A small network was trained on made-up records. Each row is its average activation on records with the value named, seen along a few directions.
Related values have similar rows: they may be neighbours, one step apart, or belong to one group.
(in the rows, 500 means zero)
Strong random noise was added to every row along 3 fixed directions; ignore it. To show where, here is one row again and again, with new noise each time:
[570 451 506 537 458 430 498 466 517 488 379 535 551 443 351 460]
[582 331 512 571 527 450 483 491 780 299 609 484 679 311 155 447]
[518 206 585 392 638 549 630 608 630 429 509 453 260 403 489 360]
[589 468 532 575 416 358 386 459 534 416 554 471 711 510 245 493]
[561 463 563 494 431 382 437 496 377 530 452 469 513 606 440 467]


DUKOM, 15 values:
muna: [577 562 433 569 382 445 494 381 523 641 285 635 363 634 487 555]
pem: [465 495 546 601 526 481 551 479 534 434 664 589 573 395 336 471]
geviv: [405 627 390 728 427 551 496 494 568 505 557 652 610 520 502 585]
megi: [461 416 640 432 491 389 406 552 367 527 580 394 456 736 445 426]
nuvev: [524 699 420 668 455 552 477 187 662 464 474 697 845  83 150 505]
zinok: [481 563 552 527 583 698 613 520 470 510 491 579 475 540 673 489]
koz: [525 464 538 431 513 375 366 606 619 392 724 270 657 621 414 550]
zimos: [537 606 468 387 491 422 374 413 344 489 414 345 641 591 556 536]
mut: [546 341 461 556 515 586 502 624 632 492 834 557 338 513 429 433]
kig: [490 509 502 418 659 689 674 368 606 565  86 632 345  92 450 449]
fad: [429 675 247 702 378 459 490 436 627 494 399 575 760 469 433 682]
dokil: [503 449 429 506 442 448 433 648 395 525 486 394 346 701 617 627]
maf: [432 498 456 465 585 480 522 655 555 384 715 384 594 552 594 518]
balev: [435 693 449 393 453 562 445 439 463 480 432 503 661 349 630 635]
domo: [494 640 543 430 522 633 602 434 371 601 427 552 401 433 848 437]
A value of DUKOM combines one of 5 hidden first parts with one of 3 second parts; all combinations occur once.
koz and zimos share the first part; koz and megi share the second. Which value has the first part of megi and the second part of zimos?
> kig
balev and fad share the first part; balev and domo share the second. Which value has the first part of domo and the second part of fad?
> geviv

BUB, 11 values:
zipo: [493 588 502 568 470 488 457 475 452 581 562 545 497 605 611 589]
duse: [433 428 631 523 543 455 347 583 448 424 967 315 541 795 562 529]
vovi: [490 642 502 338 453 494 406 488 205 584 368 368 442 612 777 540]
defo: [495 618 430 523 421 512 532 529 400 546 441 567 461 567 682 492]
kol: [602 609 443 593 409 449 493 276 511 581 240 657 689 348 166 489]
pim: [494 245 650 379 545 470 465 674 511 415 738 318 250 753 612 423]
fon: [526 560 568 467 369 383 426 473  96 712 301 482 400 666 545 467]
rofe: [454 465 580 397 617 564 593 547 546 474 482 451 481 405 595 490]
mafa: [423 496 603 392 580 583 496 548 425 472 728 458 477 515 668 490]
kur: [540 539 430 520 443 417 535 536 355 598 342 518 431 669 564 490]
muso: [477 388 525 481 491 410 420 580 580 458 675 424 449 624 410 522]
BUB is arranged as 4 separate groups.
List the group mates of zipo, in the order listed.
> duse, defo
List the group mates of fon, in the order listed.
> kol
List the group mates of vovi, in the order listed.
> rofe, mafa

SAR, 20 values:
lila: [522 539 450 521 479 471 469 455 519 519 385 486 520 465 500 562]
zol: [501 560 412 543 461 549 524 477 487 576 366 597 447 567 564 574]
duni: [570 444 553 555 439 508 496 487 574 487 597 513 552 464 347 474]
runu: [587 654 397 634 409 434 480 302 612 499 260 678 820 230 120 546]
zud: [459 664 498 437 494 512 449 491 419 485 491 483 648 579 649 585]
pav: [469 332 468 398 601 541 603 579 547 526 356 455 295 474 481 427]
deza: [516 483 557 421 540 531 482 565 377 473 605 359 486 523 619 433]
bemuf: [456 494 448 567 554 596 526 451 575 476 551 584 510 335 507 514]
lavek: [440 418 421 467 597 638 651 648 611 510 437 551 243 380 696 479]
bap: [450 492 487 477 649 645 683 545 578 473 543 568 413 364 654 453]
digo: [437 371 513 370 588 540 536 574 543 394 613 375 323 500 678 485]
gep: [482 265 537 444 610 565 646 552 715 427 407 498 354 253 317 402]
viz: [432 513 569 444 615 621 567 526 625 374 580 461 545 330 560 471]
guz: [524 467 511 434 429 462 598 534 327 669 284 582 232 602 543 395]
sen: [509 436 458 495 545 433 492 477 606 464 489 455 520 464 384 480]
gosog: [548 469 404 606 510 515 559 422 624 497 372 633 532 445 396 541]
rig: [523 662 545 454 417 497 465 393 220 693 238 546 453 537 596 507]
kiv: [521 604 532 616 349 386 245 384 360 512 713 503 722 670 393 533]
riba: [481 464 482 606 610 607 586 555 911 312 674 541 666 267 413 537]
lipab: [546 389 414 583 487 481 647 510 659 496 317 613 401 389 369 420]
A value of SAR combines one of 4 hidden first parts with one of 5 second parts; all combinations occur once.
gosog and lavek share the first part; gosog and sen share the second. Which value has the first part of sen and the second part of lavek?
> digo
riba and lipab share the first part; riba and zud share the second. Which value has the first part of zud and the second part of lipab?
> pav
runu and gep share the first part; runu and duni share the second. Which value has the first part of duni and the second part of gep?
> guz
